Each row below holds a small network's activations on one input, seen along a few directions.
Each table varies a few parts of the input and shows all the possible inputs, shuffled.
A made-up example of a description, with smaller parts first: values(3) and (point or ring(9) or (ring(5) and line(6))).
Shared parts are said once, and a part with two or three values counts as separate values.

Other details of the inputs shift rows strongly along two fixed directions, in all tables alike. That doesn't count.
These rows show it; all are for the same input, with only those details redrawn:
10	25	-62	131	77	-48	11	-30	-25	60	-42
10	25	-61	130	75	-47	10	-30	-24	58	-39
-9	-7	-7	61	86	147	-191	37	140	-260	243
-331	-832	-614	-68	-179	447	2	-53	359	-10	-467
-9	-6	-6	60	87	147	-193	36	142	-261	243
9	28	-60	130	77	-48	10	-31	-25	57	-39

Table:
R1: -135	25	188	-155	29	140	-204	-79	155	-115	279
R2: 59	110	23	-75	-21	148	-53	155	227	-262	167
R3: -40	-50	27	-50	-5	-188	40	14	-35	31	-24
R4: 48	65	-85	-25	57	-77	6	-36	-2	92	-28
R5: -142	-11	70	-91	-32	-52	92	-10	-36	170	65
R6: 46	94	-10	137	-20	-7	142	97	53	3	-118
R7: 41	42	-15	117	-45	15	-112	-21	-211	27	-108
R8: 36	-20	83	-94	-100	63	74	-82	-175	102	2
R9: 97	49	37	-114	17	171	-77	169	186	-249	228
R10: 36	35	-46	123	21	-39	127	52	-26	7	-36
R11: 81	28	-6	113	26	6	134	113	-1	35	-77
R12: 39	56	-93	-34	39	-76	58	44	-34	74	-17
R13: 74	76	-71	-37	4	-68	122	45	-3	42	-21
R14: -104	9	87	-91	-62	-45	153	-12	-10	144	60
R15: -127	5	73	-76	-13	-63	44	-91	-9	188	56
R16: -62	22	143	-99	-58	-10	156	44	10	171	35
R17: -1	57	-16	108	111	-12	-46	-90	-5	54	-113
R18: -84	-40	143	-119	-139	183	-257	-20	-31	-130	227
R19: 36	96	-42	-47	89	-40	-49	-96	18	85	-102
R20: 170	46	-54	-44	-20	56	41	-35	-185	7	-85
R21: -15	-10	-8	59	70	149	-139	117	105	-282	260
R22: -89	68	119	-65	-86	-17	162	47	64	122	-16
R23: 5	47	83	-19	-66	-137	124	61	57	-3	-107
R24: 66	33	-52	-14	-71	19	-113	-32	-175	55	-115
R25: 133	-38	60	-47	-66	-61	31	-59	-189	-21	-72
R26: 135	42	-25	89	-2	65	43	-28	-213	-28	-84
R27: 28	-31	166	-123	-16	35	-84	134	157	-276	225
R28: -5	-28	48	-48	-37	-176	105	11	-9	6	-33
R29: 10	25	-61	130	75	-47	10	-30	-24	58	-39
R30: -38	-7	73	-59	44	-152	-64	-125	16	44	-99
R31: -31	-42	28	-39	13	-184	-10	-67	-3	51	-34
R32: 31	-35	69	-15	-109	-103	-127	-59	-190	34	-98
What is each input in this table made of?
Answer: line(4) and (values(2) or line(6))
The inputs of R4 and R15 match in every part but the line(4) part. If R12 is changed in the same way as R4 into R15, which row does it become?
Answer: R5
Which other rows does R25 become when the values(2) part takes its other values? List them by row number.
Answer: R32
Start at R30 and move only the line(6) part, one step at a time. The first step leads to R31. Which rows follow, in order?
Answer: R3, R28, R27, R23

Table:
R33: 192	523	199	310	397	-103	-239	123	126	-372	546
R34: -123	34	373	-283	-6	363	-545	22	240	-566	821
R35: 263	314	49	234	39	-254	144	-72	-497	315	-234
R36: 180	315	343	-100	79	115	-412	64	-19	-503	618
R37: -352	-846	-417	-300	-310	521	-180	-55	348	-171	-295
R38: -369	-745	-326	-275	-271	320	-53	-111	212	36	-301
R39: -211	-446	-406	-37	-189	-149	508	-48	47	585	-811
R40: 168	317	99	67	67	-310	284	43	-140	241	-111
R41: -9	-322	-352	68	-176	-132	308	-185	-306	518	-807
R42: -226	-127	78	-219	-64	165	-11	36	295	-81	225
R43: 60	428	436	-44	126	-201	-4	126	67	-163	542
R44: -208	-534	-382	-2	37	614	-563	-20	439	-624	187
R45: 431	872	420	321	240	-676	342	49	-498	348	43
R46: 204	217	-114	261	31	-274	419	27	-312	437	-425
The inputs of R46 and R35 match in every part but one. If R33 is changed in the same way as R46 into R35, which row does it become?
Answer: R44
What is each input in this table made of?
Answer: values(2) and (point or line(6))
Which other rows does R43 become when the values(2) part takes its other values? List them by row number.
Answer: R38

Table:
R47: -34	-89	-191	-16	-11	267	24	182	201	-145	142
R48: 55	93	-233	241	137	-69	346	-7	4	337	-343
R49: -97	-137	63	-276	-46	33	-33	25	291	-186	89
R50: -130	-85	76	56	-108	-267	332	-30	-53	327	-307
R51: -101	-19	-82	237	22	-117	172	-142	-103	353	-351
R52: -126	-130	-55	-96	-57	157	-200	61	175	-127	94
R53: 425	632	405	77	168	-277	-196	5	-406	-184	458
R54: 382	605	330	68	187	-312	-209	30	-295	-223	357
R55: -116	-163	118	-106	-207	180	-42	114	135	-218	98
R56: -93	-128	-95	-224	-61	160	-169	6	150	-128	109
R57: 62	-38	-211	66	26	372	-13	130	192	-200	28
R58: 67	80	-144	-6	-11	-94	113	-151	-163	336	-418
R59: 38	-186	-133	18	-41	136	-257	62	90	-305	-40
R60: -43	-256	-48	44	18	168	-199	-10	21	-304	154
R61: 19	26	-83	66	1	-213	502	105	59	308	-298
R62: -88	-192	104	-292	-92	131	-19	5	212	-168	177
R63: -47	28	-107	160	76	-173	109	-129	-24	354	-414
R64: 225	752	669	74	214	-501	-35	101	-99	-91	492
R65: -102	-16	-119	-69	46	-292	190	-136	-46	413	-264
R66: -76	-74	-95	-120	75	201	-209	-73	265	-194	66
R67: -193	-70	-60	138	-12	-244	223	-88	-106	417	-226
R68: -95	-48	-86	-72	11	-211	212	-162	-142	463	-188
R69: -44	-118	-17	-21	-71	371	-186	-40	-19	-139	91
R70: 215	704	723	55	159	-413	33	52	-292	-42	593
R71: -68	-41	-62	141	28	-55	173	-179	-207	396	-302
R72: 353	572	441	191	151	-231	-194	43	-457	-194	464
R73: 18	-109	-72	-100	-107	254	121	246	252	-238	76
R74: -9	-2	28	-40	-137	-231	225	10	-87	316	-405
R75: -84	-176	135	-197	-206	223	-32	70	27	-171	141
R76: 36	75	-100	126	-8	-104	85	-97	-141	337	-438
R77: 79	42	-114	-6	-47	-12	136	-180	-257	390	-356
R78: -135	-22	-85	67	42	-295	154	-78	-24	414	-285
R79: -151	-201	-12	-116	-116	266	-140	15	3	-91	203
R80: -4	-220	-98	96	-90	192	-218	59	11	-330	38
R81: 70	-165	-247	132	113	190	-23	155	262	-372	109
R82: -29	-109	37	-299	-143	113	-60	53	172	-185	35
R83: -33	-209	-111	54	61	63	-260	38	219	-340	37
R84: -111	-111	-182	6	91	216	39	163	341	-171	244
R85: -17	23	-81	199	-67	-39	138	-110	-216	337	-384
R86: -83	-155	-61	-228	-95	236	-151	-18	61	-87	189
R87: 323	706	612	-94	70	-330	-3	45	-321	-42	492
R88: 5	-185	-146	-94	67	67	-239	-18	198	-349	73
R89: -11	-110	-125	272	22	-273	155	-89	-196	219	-358
R90: 23	-229	-103	-98	30	170	-242	-44	112	-339	173
R91: -184	-175	-27	-30	-115	218	-155	59	104	-144	169
R92: -63	-116	-56	-121	41	304	-201	-99	176	-160	156
R93: 140	-138	-252	94	7	239	-24	172	114	-311	19
R94: -167	-112	-51	44	-14	-172	228	-127	-198	458	-190
What is each input in this table made of?
Answer: values(2) and line(4) and (point or ring(5))
The inputs of R68 and R92 match in every part but the line(4) part. If R79 is changed in the same way as R68 into R92, which row does it become?
Answer: R69
The inputs of R66 and R49 match in every part but the line(4) part. If R48 is changed in the same way as R66 into R49, which row does it become?
Answer: R61
Start at R82 and move only the line(4) part, one step at a time. The first step leads to R56. Which rows follow, in order?
Answer: R58, R54
Start at R55 and move only the line(4) part, one step at a time. The first step leads to R91. Which rows follow, in order?
Answer: R85, R80
Which other rows does R61 become when the values(2) part takes its other values? List them by row number.
Answer: R73
Which other rows does R83 become when the ring(5) part takes its other values? List them by row number.
Answer: R60, R88, R89, R90

Table:
R95: 405	744	425	4	129	-72	-104	194	-280	-195	466
R96: -401	-578	-266	-274	-16	42	238	-226	262	456	-326
R97: 210	112	48	-45	-49	-105	24	26	-134	-150	-137
R98: 69	107	19	128	247	-257	-309	-105	-36	-59	171
R99: -405	-709	-602	115	-49	323	39	-20	354	54	-574
R100: -132	337	283	-150	132	-279	192	-92	30	273	156
R101: -148	-255	-59	-306	-108	123	302	149	383	-19	88
R102: -366	-647	-439	-9	-75	744	-307	-88	331	-247	108
R103: -283	-293	126	-240	-266	138	-180	-58	19	-24	7
R104: -193	-321	-300	48	-93	615	-206	-51	285	-283	143
R105: 352	175	32	202	6	-572	441	-199	-511	655	-759
R106: 86	-187	-136	-98	-86	306	-43	67	-2	4	-155
R107: 166	435	329	42	247	29	-573	130	271	-783	737
R108: 167	557	391	199	315	16	-293	321	182	-677	804
R109: 349	641	329	159	180	-511	75	-178	-517	169	-105
R110: 307	296	257	-132	19	314	-259	303	15	-614	735
R111: 192	300	-155	142	-30	-353	334	-232	-583	820	-595
R112: 52	573	519	-264	92	-25	-69	216	355	-424	871
R113: -261	-357	215	-413	-352	513	-469	174	384	-743	592
R114: -85	-327	-289	-107	-29	336	-250	-98	-35	94	-22
R115: -149	260	289	-191	61	-93	83	30	222	20	290
R116: -273	-492	-377	64	23	462	-306	12	477	-436	102
R117: 41	301	-131	407	28	-295	536	-212	-488	815	-643
R118: -304	-807	-605	128	-70	234	225	17	323	215	-738
R119: -295	-631	-598	4	-246	556	266	70	230	91	-561
R120: 212	223	42	71	82	-241	-59	178	98	-213	45
R121: -72	-276	-230	-209	-119	583	-287	39	176	-272	14
R122: -123	-313	92	-214	-338	89	47	97	-36	-74	51
R123: 378	278	133	56	11	-330	275	27	-371	14	-69
R124: -47	103	27	291	320	-137	-198	-67	-47	-5	255
R125: -237	-268	16	-295	-69	150	147	50	480	19	32
R126: 254	564	149	255	224	-616	-58	-99	-261	167	-22
R127: -126	-735	-610	22	-167	-40	209	-34	256	321	-944
R128: -30	394	503	-34	43	-472	-102	-169	-494	340	241
R129: 7	435	514	-40	-35	-455	-40	-126	-457	299	158
R130: 134	288	99	299	80	-51	233	17	-210	260	-111
R131: 300	279	22	148	74	-471	209	132	-136	48	-27
R132: -60	-505	-284	-216	-144	459	-380	-111	299	-496	-12
R133: 119	178	283	-75	194	185	-640	-109	10	-649	704
R134: 227	400	144	354	234	-448	347	164	-264	113	64
R135: 157	183	-177	330	-34	-307	705	-22	-469	675	-505
R136: -192	-462	-30	-157	-368	-86	207	-117	-109	443	-533
What is each input in this table made of?
Answer: line(6) and (values(2) or ring(5))
The inputs of R98 and R120 match in every part but the line(6) part. If R114 is changed in the same way as R98 into R120, which row does it become?
Answer: R95
Which other rows does R103 become when the values(2) part takes its other values? List them by row number.
Answer: R115
Start at R101 and move only the line(6) part, one step at a time. The first step leads to R112. Which rows follow, in order?
Answer: R125, R115, R100, R96
Which other rows does R96 become when the values(2) part takes its other values? List them by row number.
Answer: R128
List by row number the other rows that have the line(6) part in common with R116.
Answer: R100, R104, R111, R126, R129, R132
